Here are a small network's activations along a few directions, averaged over the inputs that share one value of a field.
Related values have similar rows: they may be neighbours, one step apart, or belong to one group.
In the rows, zero is written as 500.
Strong random noise was added to every row along 5 fixed directions; ignore it. To show where, here is one row again and again, with new noise each time:
[618 456 445 487 437 516 595 574 463 426 580 610 325 512 506 302 533 596
 552]
[701 447 477 526 414 548 448 498 463 428 398 556 215 587 650 477 487 619
 451]
[438 569 560 495 435 492 577 538 564 530 523 429 572 478 375 602 607 502
 506]
[625 538 609 558 388 491 376 485 572 538 266 411 382 569 652 845 543 519
 414]
[696 709 686 561 136 565 551 634 638 457 452 557 364 317 582 465 627 610
 351]
[637 519 569 539 406 429 552 584 566 553 469 562 469 476 580 595 548 500
 560]
[717 525 596 557 343 459 437 578 570 512 337 531 320 511 707 695 552 530
 479]


Values of G:
g15: [567 415 431 573 702 425 509 427 427 629 489 557 619 626 497 609 387 436
 573]
g8: [408 479 482 506 583 487 619 447 437 538 604 468 637 496 375 449 460 552
 483]
g13: [436 470 511 536 517 517 531 413 526 541 496 519 676 429 509 377 367 547
 384]
g6: [574 519 582 539 432 339 674 678 588 566 599 626 699 321 545 336 505 475
 585]
g14: [561 534 520 542 494 370 526 559 476 567 508 573 613 424 589 476 408 475
 518]
g3: [463 519 496 449 538 553 404 434 496 485 504 506 513 502 512 504 489 394
 531]
g12: [434 476 502 478 594 561 439 405 507 517 500 474 552 568 452 531 526 457
 561]
g4: [639 592 509 544 444 585 526 487 498 449 548 588 405 424 506 320 488 525
 443]
g9: [552 457 555 489 420 403 415 562 580 570 388 580 504 410 777 605 421 429
 525]
g5: [594 450 486 516 486 494 390 416 485 557 376 601 497 490 699 452 227 486
 446]
g2: [448 553 594 431 383 532 319 578 569 467 414 441 382 448 605 661 681 412
 537]
g7: [467 507 416 484 488 498 554 628 436 373 639 472 417 464 413 382 537 541
 467]
g16: [422 479 493 484 546 489 550 591 502 469 593 516 445 494 425 451 660 452
 625]
g1: [303 520 381 435 559 502 585 552 442 394 690 491 590 382 361 198 488 506
 477]
g10: [547 489 496 511 619 507 412 419 521 505 461 519 531 578 518 550 446 397
 583]
g11: [524 537 500 544 520 582 596 323 463 589 535 506 613 520 410 458 410 585
 416]
G is arranged as a 2 by 8 grid.
Question: Which values are neighbours of g15? Give them in the order they are listed.
Answer: g4, g7, g11
Question: Which values are neighbours of g12? Give them in the order they are listed.
Answer: g2, g16, g10
Question: Which values are neighbours of g6? Give them in the order they are listed.
Answer: g8, g13, g14
Each value of G is a pair of two hidden parts, and every pair occurs once (2 first parts, 8 second parts).
Question: Changing only the second part turns g3 into g10. g2 has the same second part as g3; what does that change turn g2 into?
Answer: g12
Question: Changing only the second part turns g16 into g6. g4 has the same second part as g16; what does that change turn g4 into?
Answer: g14
Question: Changing only the second part turns g5 into g1. g9 has the same second part as g5; what does that change turn g9 into?
Answer: g13
